These are the activations of a small network on made-up records, seen along a few directions, one row for each record.
Here are examples, each followed by its value of one field, B.
The largest differences between rows may come from other fields.
In the rows, zero is written as 500.
Random noise pushes rows far along 7 fixed directions. That doesn't count. These rows show it; they differ only by the noise:
538, 562, 496, 415, 412, 349, 405, 500, 509, 548, 482, 464, 472, 389, 485, 499, 504, 480, 391, 492, 692, 325, 584, 492, 577, 455, 542
507, 853, 458, 319, 358, 317, 157, 560, 459, 533, 467, 466, 347, 393, 427, 592, 488, 375, 333, 438, 449, 173, 649, 474, 665, 268, 598
708, 244, 590, 565, 310, 539, 739, 521, 475, 538, 333, 598, 540, 679, 679, 391, 414, 454, 477, 689, 84, 636, 523, 576, 499, 640, 602
465, 215, 380, 588, 478, 487, 705, 576, 545, 495, 473, 464, 662, 506, 567, 311, 623, 690, 478, 543, 675, 659, 449, 358, 486, 706, 584
579, 606, 256, 442, 316, 420, 332, 725, 590, 543, 491, 476, 507, 199, 505, 413, 587, 515, 368, 495, 538, 389, 502, 444, 637, 490, 655
731, 518, 522, 491, 377, 598, 501, 542, 640, 480, 439, 536, 439, 503, 492, 512, 358, 407, 538, 417, 247, 513, 536, 552, 487, 404, 487
742, 565, 353, 373, 270, 524, 378, 767, 568, 541, 418, 366, 392, 385, 528, 462, 374, 423, 442, 315, 306, 444, 603, 402, 656, 409, 552
458, 414, 303, 500, 426, 562, 520, 744, 421, 459, 425, 363, 443, 480, 521, 363, 444, 551, 448, 497, 470, 657, 454, 294, 607, 621, 595
565, 329, 604, 503, 505, 504, 646, 433, 505, 492, 452, 434, 479, 582, 502, 469, 371, 508, 520, 469, 678, 556, 535, 473, 468, 556, 427

747, 487, 553, 380, 278, 599, 510, 642, 527, 590, 427, 425, 409, 521, 552, 519, 324, 406, 523, 331, 256, 485, 594, 484, 583, 375, 482 : b2
464, 575, 308, 613, 491, 705, 439, 632, 435, 410, 495, 645, 423, 304, 481, 431, 424, 406, 462, 736, 360, 694, 287, 557, 553, 671, 580 : b6
448, 530, 422, 528, 405, 574, 509, 588, 412, 495, 431, 505, 468, 694, 571, 458, 552, 499, 475, 486, 89, 558, 504, 426, 553, 454, 617 : b2
347, 714, 476, 389, 559, 431, 403, 479, 358, 436, 489, 382, 384, 669, 472, 621, 495, 472, 445, 352, 479, 395, 594, 343, 543, 357, 496 : b11
649, 469, 491, 517, 518, 559, 605, 555, 562, 499, 493, 427, 518, 558, 525, 497, 481, 536, 553, 360, 457, 563, 520, 503, 450, 526, 465 : b1
516, 392, 551, 615, 612, 672, 645, 531, 457, 355, 531, 532, 419, 554, 459, 473, 394, 497, 659, 465, 483, 789, 435, 460, 480, 530, 403 : b4
444, 381, 515, 548, 483, 475, 566, 520, 378, 505, 404, 496, 505, 658, 571, 436, 509, 521, 484, 541, 259, 609, 474, 450, 530, 611, 594 : b4
605, 530, 651, 486, 504, 549, 457, 415, 573, 478, 494, 546, 375, 399, 395, 538, 305, 384, 560, 520, 605, 468, 462, 606, 449, 404, 397 : b7
768, 578, 467, 334, 311, 474, 353, 656, 591, 602, 469, 348, 409, 398, 547, 547, 368, 384, 448, 229, 337, 384, 645, 480, 651, 365, 487 : b14
296, 614, 264, 479, 631, 525, 366, 644, 435, 352, 557, 336, 486, 547, 428, 453, 560, 607, 504, 278, 585, 583, 499, 239, 577, 382, 562 : b7
521, 493, 303, 601, 623, 619, 544, 539, 585, 420, 534, 391, 503, 125, 555, 431, 329, 513, 560, 528, 867, 647, 300, 627, 490, 653, 417 : b5
245, 688, 429, 380, 452, 245, 236, 659, 214, 595, 478, 408, 376, 468, 383, 500, 571, 488, 342, 615, 689, 278, 513, 320, 724, 478, 599 : b10
441, 603, 285, 456, 514, 623, 402, 786, 550, 447, 483, 460, 427, 466, 408, 471, 503, 565, 534, 348, 374, 594, 434, 290, 600, 446, 542 : b5
359, 456, 515, 709, 613, 645, 628, 419, 639, 429, 547, 720, 604, 606, 443, 499, 584, 559, 605, 588, 364, 704, 366, 533, 302, 528, 491 : b9
693, 326, 722, 520, 393, 466, 702, 385, 471, 541, 424, 542, 491, 539, 588, 472, 320, 394, 507, 669, 475, 520, 524, 678, 450, 604, 472 : b7
566, 593, 471, 496, 470, 354, 480, 375, 406, 541, 419, 399, 524, 366, 721, 536, 515, 514, 411, 608, 523, 432, 569, 652, 605, 548, 586 : b1
560, 214, 725, 499, 468, 392, 751, 409, 263, 552, 417, 479, 505, 673, 666, 418, 453, 476, 473, 625, 644, 593, 626, 490, 580, 697, 431 : b14
601, 210, 558, 485, 538, 330, 712, 402, 597, 604, 547, 392, 693, 712, 597, 447, 699, 716, 616, 276, 761, 512, 730, 314, 483, 484, 484 : b13
497, 541, 411, 634, 621, 535, 590, 298, 618, 397, 511, 472, 659, 434, 623, 498, 604, 657, 568, 438, 545, 617, 465, 560, 390, 505, 477 : b11
525, 690, 702, 514, 640, 680, 440, 311, 640, 398, 616, 575, 307, 514, 261, 732, 253, 317, 660, 387, 517, 511, 463, 640, 392, 310, 277 : b6
535, 365, 469, 558, 524, 610, 616, 525, 586, 503, 495, 448, 570, 618, 465, 461, 475, 567, 575, 372, 362, 698, 466, 398, 481, 530, 469 : b6
499, 616, 630, 376, 503, 324, 398, 427, 513, 561, 512, 523, 496, 652, 468, 597, 587, 507, 458, 427, 555, 241, 639, 513, 546, 360, 483 : b5
669, 593, 613, 443, 470, 560, 448, 375, 444, 502, 446, 548, 349, 453, 552, 621, 201, 261, 507, 599, 340, 492, 508, 804, 434, 467, 452 : b8
349, 631, 311, 514, 437, 582, 400, 655, 489, 473, 509, 524, 497, 426, 477, 438, 606, 553, 469, 501, 356, 539, 406, 399, 559, 455, 641 : b2
521, 377, 488, 627, 434, 487, 551, 502, 780, 563, 544, 809, 776, 624, 466, 468, 897, 659, 576, 528, 199, 461, 492, 409, 388, 420, 597 : b9
547, 388, 685, 432, 493, 403, 593, 341, 334, 535, 404, 411, 438, 670, 588, 546, 316, 387, 446, 573, 620, 460, 635, 591, 513, 513, 470 : b13
421, 552, 499, 556, 527, 472, 504, 352, 415, 502, 505, 669, 555, 487, 555, 460, 539, 447, 452, 738, 475, 474, 441, 629, 462, 627, 562 : b3
319, 373, 598, 572, 578, 516, 591, 421, 187, 465, 366, 461, 327, 614, 531, 443, 321, 406, 444, 810, 570, 666, 412, 585, 511, 709, 514 : b13
448, 494, 415, 447, 521, 329, 506, 428, 493, 568, 569, 463, 584, 320, 590, 451, 604, 554, 347, 589, 773, 426, 503, 562, 526, 589, 525 : b3
791, 494, 558, 485, 418, 547, 597, 442, 720, 528, 476, 602, 618, 566, 594, 533, 561, 512, 551, 348, 182, 475, 565, 582, 382, 363, 491 : b11
383, 770, 597, 525, 571, 560, 345, 289, 409, 417, 505, 715, 428, 573, 446, 557, 457, 329, 514, 725, 240, 459, 416, 662, 422, 431, 512 : b3
516, 358, 285, 434, 479, 711, 498, 846, 340, 490, 395, 208, 428, 685, 529, 380, 334, 516, 563, 259, 209, 775, 518, 220, 609, 583, 508 : b12
450, 510, 621, 510, 581, 464, 514, 331, 455, 533, 552, 570, 437, 571, 467, 551, 473, 488, 630, 609, 622, 512, 527, 523, 459, 486, 505 : b8
451, 471, 550, 477, 613, 584, 528, 538, 424, 426, 518, 261, 361, 535, 441, 498, 285, 470, 555, 313, 737, 577, 511, 362, 513, 528, 392 : b4
308, 733, 663, 461, 623, 399, 319, 303, 406, 454, 505, 555, 482, 658, 404, 677, 492, 441, 453, 539, 559, 298, 568, 545, 471, 324, 470 : b10
550, 357, 377, 582, 445, 535, 594, 556, 635, 579, 561, 637, 680, 430, 558, 332, 730, 649, 636, 576, 473, 588, 455, 431, 466, 652, 616 : b12
462, 400, 415, 605, 514, 537, 540, 597, 415, 500, 498, 507, 523, 363, 542, 431, 443, 527, 462, 712, 634, 647, 335, 596, 500, 722, 524 : b10
551, 498, 514, 505, 484, 455, 492, 376, 597, 574, 516, 634, 660, 521, 531, 471, 633, 528, 544, 506, 449, 413, 554, 571, 433, 481, 561 : b12
600, 570, 674, 364, 532, 497, 474, 395, 419, 473, 427, 398, 322, 690, 479, 595, 254, 372, 552, 317, 322, 410, 667, 520, 472, 304, 328 : b8
342, 415, 440, 643, 613, 611, 544, 477, 528, 396, 517, 572, 560, 466, 460, 416, 591, 550, 528, 667, 498, 713, 291, 443, 421, 637, 528 : b14
348, 424, 511, 538, 518, 458, 484, 596, 452, 556, 543, 508, 512, 607, 382, 472, 600, 595, 534, 514, 602, 518, 467, 308, 514, 521, 503 : b9
318, 521, 408, 478, 477, 278, 495, 479, 417, 554, 469, 524, 633, 469, 569, 443, 809, 604, 378, 606, 645, 380, 508, 489, 586, 557, 659 : b1

Here are new rows. What is B for each?
530, 371, 503, 640, 560, 635, 698, 488, 423, 473, 396, 517, 473, 428, 559, 439, 388, 432, 512, 741, 539, 709, 334, 618, 460, 712, 516 : b1
622, 410, 607, 506, 448, 445, 571, 474, 651, 595, 520, 569, 642, 419, 488, 520, 545, 521, 525, 500, 684, 414, 537, 576, 436, 517, 454 : b10
713, 411, 653, 541, 369, 439, 531, 488, 636, 661, 531, 746, 512, 360, 530, 525, 512, 409, 508, 682, 437, 355, 504, 675, 461, 492, 492 : b9
606, 616, 620, 387, 461, 431, 410, 455, 511, 575, 538, 480, 399, 532, 430, 593, 446, 465, 500, 343, 525, 363, 579, 502, 499, 299, 420 : b2
600, 733, 255, 438, 475, 657, 260, 771, 572, 447, 471, 323, 382, 392, 454, 560, 332, 424, 523, 175, 280, 552, 508, 415, 580, 334, 449 : b10
743, 335, 462, 442, 208, 326, 553, 625, 570, 673, 429, 532, 613, 374, 711, 390, 626, 513, 397, 511, 326, 393, 603, 579, 630, 600, 652 : b4
495, 500, 433, 576, 550, 629, 497, 551, 571, 459, 554, 525, 489, 360, 352, 462, 471, 481, 582, 524, 543, 534, 399, 532, 470, 501, 454 : b12
554, 635, 458, 538, 558, 567, 460, 424, 628, 474, 513, 526, 475, 256, 437, 536, 459, 428, 542, 459, 659, 507, 390, 616, 414, 425, 418 : b11
645, 323, 613, 557, 437, 473, 612, 524, 626, 612, 558, 578, 594, 515, 518, 478, 552, 526, 566, 495, 528, 468, 537, 539, 417, 535, 436 : b9
516, 476, 357, 419, 463, 469, 442, 677, 510, 494, 498, 273, 486, 500, 483, 428, 484, 571, 474, 248, 635, 469, 586, 286, 583, 470, 506 : b7
341, 616, 418, 463, 639, 565, 345, 509, 659, 384, 606, 440, 559, 615, 376, 552, 677, 613, 558, 227, 466, 480, 511, 238, 467, 312, 495 : b14
395, 481, 435, 456, 480, 467, 434, 718, 383, 547, 514, 321, 446, 556, 463, 431, 531, 549, 467, 465, 629, 476, 526, 300, 627, 531, 527 : b10
715, 585, 381, 467, 472, 677, 398, 651, 611, 445, 526, 393, 328, 363, 427, 581, 256, 345, 640, 296, 434, 596, 506, 521, 524, 364, 420 : b13
369, 617, 324, 591, 589, 632, 378, 637, 463, 335, 574, 566, 427, 223, 429, 466, 472, 460, 495, 603, 591, 662, 301, 530, 531, 537, 555 : b4
